A small network was shown many inputs. Here are its activations along a few directions, one row for each input.
Each table varies a few parts of the input and shows all the possible inputs, shuffled.
A made-up example of a description, with smaller parts first: one of 5 places around a ring, together with either a single point or one of 9 places along a line or (one of 3 separate values, together with one of 4 places along a line).
Shared parts are said once, and a part with two or three values counts as separate values.

Table:
R1: -1.450 3.925 1.305 1.035 -1.222 -5.670 2.951 -3.770 -2.516 -3.512 -0.443
 -2.765 -0.608 2.555 2.835
R2: 0.837 -0.956 -1.546 -1.931 -0.610 0.725 4.007 0.921 -4.371 1.975 -3.264
 -0.051 2.778 1.499 0.373
R3: -1.607 0.662 2.068 1.992 -0.212 4.259 -4.780 -2.172 0.756 -3.284 -3.672
 1.056 -3.663 3.776 0.227
R4: -1.888 1.729 -0.849 -0.490 0.783 4.308 -1.314 3.557 -1.675 2.639 4.793
 -1.071 2.689 0.975 1.433
R5: -0.392 -0.949 0.909 0.900 -2.946 1.640 2.911 -1.475 1.666 -4.948 -5.444
 -0.262 1.046 3.559 1.806
R6: 3.116 0.489 -4.669 -0.160 1.737 0.086 4.907 3.570 -4.244 -1.286 -2.147
 1.322 1.089 -1.042 -1.387
R7: -2.523 2.075 3.410 1.987 -1.315 1.914 -3.723 -1.168 -2.683 -1.306 -1.896
 0.895 -4.488 0.036 -1.356
R8: -4.013 2.957 2.755 2.356 -2.382 3.036 -1.698 1.651 0.567 -2.323 4.163
 -1.263 0.091 -1.557 2.259
R9: 3.453 -2.969 3.706 3.597 -2.544 -3.162 2.291 -2.109 3.471 1.016 -1.784
 -2.439 -0.414 -3.862 -0.505
R10: 1.017 2.173 -2.390 -1.698 1.597 -4.373 3.057 -2.172 -5.188 1.313 0.529
 -1.940 1.741 4.928 2.575
R11: 3.297 -1.179 -5.377 -3.272 1.109 2.185 3.103 2.470 0.373 0.618 2.152
 0.555 -2.044 -4.584 -2.323
R12: -3.591 2.103 2.031 0.413 0.768 0.511 -3.595 0.131 -1.716 3.012 -2.288
 4.744 -2.629 0.823 -1.245
R13: -1.233 0.453 2.532 0.769 -3.757 -0.671 4.006 -0.505 -1.849 -3.064 -3.710
 -0.331 0.257 -0.398 0.456
R14: 1.589 2.439 -3.565 0.966 4.170 2.576 -2.211 2.890 -4.524 0.302 -0.235
 2.435 -3.331 -0.095 -4.254
R15: -1.316 -2.448 2.061 -0.149 0.626 1.169 -7.926 -1.923 4.228 -4.015 0.476
 -1.830 0.565 1.479 0.238
R16: 0.719 -2.272 0.617 -2.650 -4.022 3.475 0.483 -1.692 6.296 -3.044 -1.254
 -0.808 -2.123 0.095 1.226
R17: -2.090 0.346 1.417 -0.947 -1.504 -1.879 4.147 0.694 -1.153 1.182 -4.005
 3.743 2.026 0.264 0.853
R18: 7.046 -3.811 -3.493 3.125 3.427 -1.997 3.974 1.048 0.751 2.376 0.397
 -0.298 0.046 -4.410 -2.354
R19: -0.655 2.783 -0.228 1.032 -0.273 -3.178 1.905 -5.065 1.052 -5.377 -2.167
 -2.687 0.453 6.419 3.952
R20: 3.477 3.538 -5.529 0.129 3.669 -5.059 3.837 0.660 -5.108 -1.946 1.690
 -0.523 -0.069 2.462 0.999
R21: -0.545 -2.623 -0.550 -2.548 2.617 0.138 -5.945 0.572 -1.365 2.865 3.318
 -1.566 2.310 0.482 -2.836
R22: -0.266 -0.966 2.121 -2.673 -4.901 1.250 1.705 -0.963 2.825 -1.090 0.583
 -0.884 -2.860 -3.775 -0.363
R23: 1.375 -2.524 -2.163 -5.132 -1.609 2.716 1.989 0.079 0.290 3.878 1.208
 -0.627 -0.319 -1.928 -0.639
R24: 2.509 -3.105 2.495 2.095 -0.302 -4.191 2.587 -1.387 4.111 5.052 -1.888
 1.888 1.446 -3.302 -0.265
R25: -2.934 1.752 1.238 2.362 -1.571 5.438 -2.853 0.388 4.129 -4.313 2.565
 -0.857 1.133 2.315 3.655
R26: -0.485 1.061 -0.317 -0.781 1.743 3.150 -3.279 0.462 -4.747 3.636 -1.264
 1.226 -1.596 2.404 -2.335
R27: -2.281 -1.163 3.379 0.006 -0.587 -1.152 -6.733 -1.087 0.776 -2.017 2.509
 -1.866 -0.190 -2.080 -1.729
R28: -3.393 -1.232 1.833 -1.407 1.416 -2.490 -6.478 0.209 1.711 2.311 2.155
 1.996 1.547 -1.256 -1.775
R29: -5.115 2.757 1.471 0.773 -0.277 1.664 -1.527 3.112 1.387 1.990 3.805
 2.562 1.729 -0.659 2.429
R30: 4.055 -4.331 1.959 3.681 -1.680 -1.099 1.082 -2.553 6.999 -0.806 -3.896
 -2.709 0.102 0.028 1.025
R31: -1.448 -1.128 0.626 -4.154 -2.745 -0.010 1.867 0.009 3.536 3.151 0.311
 3.156 -1.061 -3.204 -0.061
R32: 0.532 3.314 -3.624 0.966 3.620 3.617 -0.197 6.248 -1.423 -0.802 5.580
 -0.006 1.036 -1.662 -0.527
R33: 1.285 -1.483 -3.846 -0.622 5.199 -0.557 -4.642 3.155 -1.228 -0.476 4.412
 -0.466 0.364 -1.844 -4.907
R34: 5.104 -5.004 -0.231 1.157 0.938 -1.558 2.892 -1.244 0.761 5.613 -0.824
 -1.801 1.907 -1.924 -0.748
R35: -2.185 3.587 0.444 -0.726 1.043 -6.811 3.198 -2.544 -1.897 0.682 -0.469
 1.475 1.040 3.484 3.268
- Changing only one part turns R23 into R31. The same change can be made to R34. Which row results? => R24
- Describe the family of inputs behind these rows. => one of 5 places along a line, together with either one of 3 separate values or one of 4 places along a line
- Which other rows agree with R11 in the place on the line of 5? List them by row number. => R6, R14, R18, R20, R32, R33
- Which other rows does R5 become when the place on the line of 4 takes its other values? List them by row number. => R16, R19, R30
- Which other rows agree with R1 in the place on the line of 5? List them by row number. => R7, R8, R9, R13, R22, R27
